A small network was trained on made-up records. Each row is its average activation on records with the value named, seen along a few directions.
Related values have similar rows: they may be neighbours, one step apart, or belong to one group.
In the rows, 500 means zero.
Random noise pushes rows far along 10 fixed directions. That doesn't count. These rows show it; they differ only by the noise:
[535 504 801 281 793 402 569 457 798 602 466 404 723 584 473 368 741 479
 442 514 221 894]
[914 382 517 584 310 292 528 468 512 926 495 248 236 433 545 777 463 452
 327 307 371 663]
[151 443 453 387 542 404 568 582 338 584 581 708 616 356 597 584 552 145
 368 640 562 396]
[581 546 473 488 212 408 536 469 324 645 598 502 398 471 529 659 486 464
 346 417 635 519]
[696 472 393 705 423 603 507 443 591 310 439 411 493 570 506 516 432 751
 487 491 451 522]
[687 552 218 452 485 545 389 328 425 714 510 520 433 613 666 433 474 786
 522 752 347 447]
[263 492 497 661 548 521 590 476 662 333 455 555 731 518 421 569 503 582
 565 539 412 319]
[492 554 595 529 593 505 644 395 719 511 459 456 754 491 281 522 611 601
 465 352 404 748]
[605 424 534 512 474 417 414 485 557 490 509 450 449 620 677 461 487 588
 427 657 322 454]
[484 495 651 498 215 330 466 548 390 570 604 483 285 591 593 640 496 444
 469 442 579 373]
[612 317 438 707 580 592 550 612 651 337 371 381 354 519 602 583 469 498
 604 475 403 551]
[623 391 461 617 859 566 516 475 640 526 376 390 529 400 353 500 542 485
 551 447 368 653]


SIKEN, 10 values:
mosuf: [319 562 385 344 625 645 521 485 474 467 489 652 673 359 430 337 519 395
 546 533 565 624]
kizet: [562 675 837 388 340 370 533 491 413 447 555 386 568 530 351 544 521 469
 376 329 671 499]
dukuv: [299 308 229 763 419 532 550 531 718 577 506 614 440 415 469 610 348 560
 671 455 343 437]
neda: [583 345 486 471 620 543 472 584 526 512 382 495 438 479 609 346 473 358
 387 489 300 823]
gol: [478 364 501 609 774 341 357 473 477 619 474 478 492 434 443 507 436 440
 467 639 331 262]
fusol: [420 383 613 368 567 398 404 554 721 555 515 480 422 657 719 357 503 553
 647 683 248 439]
gomuz: [407 543 380 431 123 521 725 660 402 582 457 499 599 253 719 808 453 213
 410 464 658 388]
memas: [424 388 364 819 853 708 504 549 855 291 295 521 673 530 327 424 393 666
 728 440 302 275]
guv: [659 326 490 693 707 353 470 470 699 734 408 391 501 469 331 503 399 500
 465 330 274 508]
rep: [489 471 764 434 514 385 525 614 653 514 452 298 446 523 649 592 533 338
 641 558 386 296]
The values of SIKEN form a tree with 2 forks.
Which values are neighbours of dukuv? Give them in the order they are listed.
Answer: fusol
Which values are neighbours of gomuz? Give them in the order they are listed.
Answer: mosuf
Which values are neighbours of memas? Give them in the order they are listed.
Answer: guv
Which values are neighbours of gol? Give them in the order they are listed.
Answer: kizet
